A small network was shown many inputs. Here are its activations along a few directions, one row for each input.
Each table varies a few parts of the input and shows all the possible inputs, shuffled.
Descriptions start from the smaller parts, as in this example, which fits no table here: values(3) and (point or ring(11) or (line(4) and ring(5))).
Shared parts are said once, and a part with two or three values counts as separate values.
In the rows, zero is written as 128.

Other details of the inputs vary at random and push rows far along two fixed directions, the same in every table; ignore that.

Table:
x1: [ 36  83  37 125  49  97  78 151 111  99 198 138  54 117 160]
x2: [ 80 204  80  85 175 105 142 128 108  74 155 116 137 101  66]
x3: [176 135 137 112 160 149 191 112 150 148 103 112 164 108  89]
x4: [ 75  71 110 176  45 111 113 168 141 112 120 155  15 146 129]
x5: [173 163 143 141 180 104 179 133 171 130 128 164 129  80  80]
x6: [189  63 207 213  89 182 208 150 201 182  14 129  68 150 106]
x7: [101  38 125 148  42 144 133 141 119 159 114 143  65 156 189]
x8: [130 184 123  81 194 113  98 102  99 113 160 105 186 140 135]
x9: [121 192 100  82 196  78 131 136  96  91 164 159 151 100 111]
x10: [177 140 136 122 166 159 182 121 155 150  99 105 169 102 101]
x11: [136 192 133  80 181 123 103 108  99 105 165 107 190 130 144]
x12: [187 144 154 106 155 122 165 125 159 146  99 127 179 123  91]
x13: [177 161 168 130 179 162 178 119 141 134 122  91 141 134 117]
x14: [ 28  92  52 117  59  93  88 160  93  95 191 139  45 138 177]
x15: [128 183  80  88 187  82 119 136 110  93 169 143 152  84  86]
x16: [ 41  96  72 136  55  89  46 142  80 101 165 195  65 117 164]
x17: [ 77  85  83 134  34 122  33 122 102 128 187 136 125 135 215]
x18: [ 98  54 142 153  24 128  91 142 128 156  91 165  82 162 162]
x19: [ 95  52 152 151  19 121  94 140 123 153 100 160  78 161 153]
x20: [112 185  69  83 183  94 136 134 120  79 176 118 146  92  80]
x21: [200  86 212 218 119 114 221 172 214 165  65 181  31 136 111]
x22: [128 188 121  79 176 113 114 117 100 114 143 111 210 119 155]
x23: [122 175 128  49 165  99 129 117  87 117 150 123 201 126 121]
x24: [ 42  90  89 139  46 162  44 108  75 121 174 128  90 134 193]
x25: [180 147 144 137 182 158 162 106 157 147 125  86 148 124  87]
x26: [ 35  85  78 137  42 153  56 116  75 128 152 133 109 122 204]
x27: [106  73 150 185  29 141  78 134 136 143 110 145  82 162 183]
x28: [220  54 219 188  77 130 199 156 215 183  50 136  84 159  95]
x29: [187 172 177 130 167 130 163 129 150 132 109 108 170 144 128]
x30: [ 33  71  73 112  37 144  67 110  68 131 145 150 102 128 183]
x31: [209  76 196 209 119 107 212 197 206 131  53 147  18 165  92]
x32: [207  67 212 215 101 168 221 161 203 183  40 111  67 158 142]
x33: [173 144 171 129 201 127 149 126 150 137 105 113 163 159 108]
x34: [233  70 224 217  97 154 171 149 228 172  65 119  75 163 115]
x35: [113  45 114 181  35 157 111 139 143 164 126 124  80 129 193]
x36: [131 185  84  89 186  84 119 128 111  94 172 158 161  80  91]
x37: [157 161 160 143 180 164 158  99 141 138 100  96 140 134  78]
x38: [ 60  76  89 106  49 113  48 140  82 135 155 151 120 148 229]
x39: [122 191 108  87 176 146 138 106  90 115 167  93 189 114 146]
x40: [158 170 143 136 178 104 167 151 147  85  93 139 111 120  50]
x41: [124 178 117  51 171 106 125 118  91 119 141 128 206 127 130]
x42: [121 198 134  92 171 135  87  94 100  99 148 114 192 121 115]
x43: [165 162 168 121 159 138 151 125 148 140  66 129 175 127  95]
x44: [115 190 125  92 183 125  82  87 100 105 143 112 188 130 106]
x45: [109 165 105  86 207 143 124 103  89 119 164  96 183 129 124]
x46: [172 155 160 130 190 152 174 113 140 141 118  88 138 144 107]
x47: [139 175 108  88 184 118  86  93 116 116 168 103 195 121 116]
x48: [ 66  75  73 133  47 155  47 114  92 131 200 119  97 124 203]
x49: [173 166 147 126 192  90 181 162 144 110 110 143 109 120  81]
x50: [ 41  94  81 143  38 157  54 112  76 126 168 129 103 131 200]
x51: [ 94 171 106  98 197 155 108  90  90 115 146 104 184 119  96]
x52: [193  81 190 207 115 116 228 194 215 142  59 133  11 164  88]
x53: [195  87 202 219 108 116 195 181 204 145  36 164  21 145  65]
x54: [128 161 105  90 197 121  87 100 116 116 164 111 207 122 112]
x55: [114 197 121  90 165 126  99 105  98 109 127 118 213 109 125]
x56: [125  51 130 177  32 128  85 144 152 157 119 139  96 143 197]
x57: [ 30 100  78 141  55  98  55 129  87 113 172 202  68 101 174]
x58: [ 64  79  66 138  38 150  58 118  92 136 194 121 110 121 210]
x59: [164 140 163 103 166 138 205 118 129 139 104 109 150 127  98]
x60: [173 132 147 110 156 142 195 109 145 142 112 107 159 107  80]
x61: [168 148 151 113 176 155 192 129 138 147  91 107 160 122 119]
x62: [135 174 101  70 167 119 106 112 113 123 144 121 219 100 127]
x63: [158 149 174 142 189 139 133 110 152 131  88 120 164 149  80]
x64: [ 96 173 110  67 160 138 140  88  77 111 136 116 187 100  92]
x65: [128 178  76  86 186  86 121 138 113  72 168 132 151  94  83]
x66: [104  25 115 184  65 158  93 131 144 163 139 124  69 153 166]
Each input here is: values(3) and (line(6) or (values(2) and line(8))).
- Changing only the values(3) part turns x18 into x12. The same change can be made to x42. Which row results? => x34
- Changing only the values(3) part turns x57 into x5. The same change can be made to x50. Which row results? => x58
- Which other rows does x3 become when the line(8) part takes its other values? List them by row number. => x10, x25, x35, x48, x58, x60, x66
- Which other rows does x38 become when the values(2) part takes its other values? List them by row number. => x61

Table:
x67: [168 128 173 147 152 147 163 128 154 144  85 109 132 150 111]
x68: [ 91  85 104 129  71 130  65 120 107 137 163 129 120 142 182]
x69: [170 136 147 157 157 123 172 145 173 125 113 123  98 126  87]
x70: [199 130 201 164 154 113 199 155 186 141  56 149 101 143  75]
x71: [ 88 211  77  66 209 109 109 105  78  79 178 124 178  92  86]
x72: [ 75  94 108 130  78 137  76 124  94 128 151 130 108 148 187]
x73: [106  89 132 160  77 142  96 128 129 142 114 142 102 140 156]
x74: [203 122 208 170 148 153 187 130 186 159  57 112 125 154  84]
x75: [ 90  83 101 127  77 131  67 124 106 137 161 126 118 146 186]
x76: [127 202 100  76 200 112 157 120 108  95 149 118 178  91  80]
x77: [ 89  85  99 129  80 130  73 126 104 134 162 124 114 146 192]
x78: [122  82 131 154  85 140 108 136 133 144 137 124  98 150 179]
x79: [112  83 131 146  73 146 124 131 122 150 128 127  98 141 174]
x80: [116 209  94  59 199 125 107  96  81 104 186 101 216 102 136]
x81: [ 76  88  93 130  65 139  81 121 101 138 145 141 118 123 176]
x82: [110  84 119 141  74 110 124 153 127 131 122 157  81 132 147]
x83: [ 87  94  97 123  77  90  77 145 108 120 161 166  97 131 173]
x84: [213 126 188 169 156 114 198 160 195 142  72 138 101 137  80]
x85: [113 207  87  66 198 124  96  94  89 104 174 113 224  91 119]
x86: [ 76  95 106 135  68 136  64 117 100 130 144 142 115 133 173]
x87: [137 190 120  70 191 138 141  96 105 121 139 101 215 107  98]
x88: [ 73  96  84 122  69 110  95 144 102 116 155 150  87 123 162]
x89: [204 113 194 163 150 157 211 136 184 163  59 105 123 147  97]
x90: [206 129 182 178 159 122 203 158 199 137  81 126  91 133  74]
x91: [207 116 197 167 138 158 202 128 188 164  59 114 128 136  86]
x92: [125  81 132 155  73 138  95 125 136 147 133 132 108 142 164]
x93: [203 130 208 173 154 155 200 135 181 156  63 112 114 151  99]
x94: [147 198 119  86 197 131 125  99 116 115 148 108 212  99 103]
x95: [ 67 102  92 135  78 108  81 141 101 108 156 150  80 132 155]
x96: [104 195  88  46 191 132 112  92  75 109 167 100 225 103 119]
x97: [201 122 190 156 148 117 214 155 186 148  60 146 106 132  78]
x98: [110  79 128 145  76 148 123 133 123 147 126 125  99 144 173]
x99: [108  92 129 150  80 106 108 152 127 125 118 160  76 143 144]
x100: [ 67  89  77 131  80 119  96 135 100 118 164 148  76 118 150]
x101: [130 212 114  80 204 105 141 122 109  89 139 124 177 104  79]
x102: [109  81 137 149  80 141  98 129 125 145 118 128 102 158 160]
x103: [170 130 148 160 162 123 172 143 170 129 114 129  96 123  83]
x104: [111  86 139 154  71 142  95 123 127 143 118 136 105 147 156]
x105: [103 202  86  55 183 133 109  88  78 106 165 111 226  86 115]
x106: [100  87 107 152  79 125 129 146 133 127 134 140  64 128 136]
x107: [122 209 105  87 209 115 142 116 110  88 148 116 166 102  72]
x108: [141 206 105  81 205 101 139 125 118  93 155 121 180  99  89]
- Changing only one part turns x106 into x69. The same change can be made to x81. Which row results? => x85
- Changing only one part turns x82 into x99. The same change can be made to x87. Which row results? => x74
- What do these inputs look like to the network? => values(3) and (line(6) or line(8))
- A walk changes only the line(6) part. It starts at x70 and steps to x99. List the rest of the walk in order. => x101, x95, x107, x71
- Which other rows does x79 become when the values(3) part takes its other values? List them by row number. => x80, x93
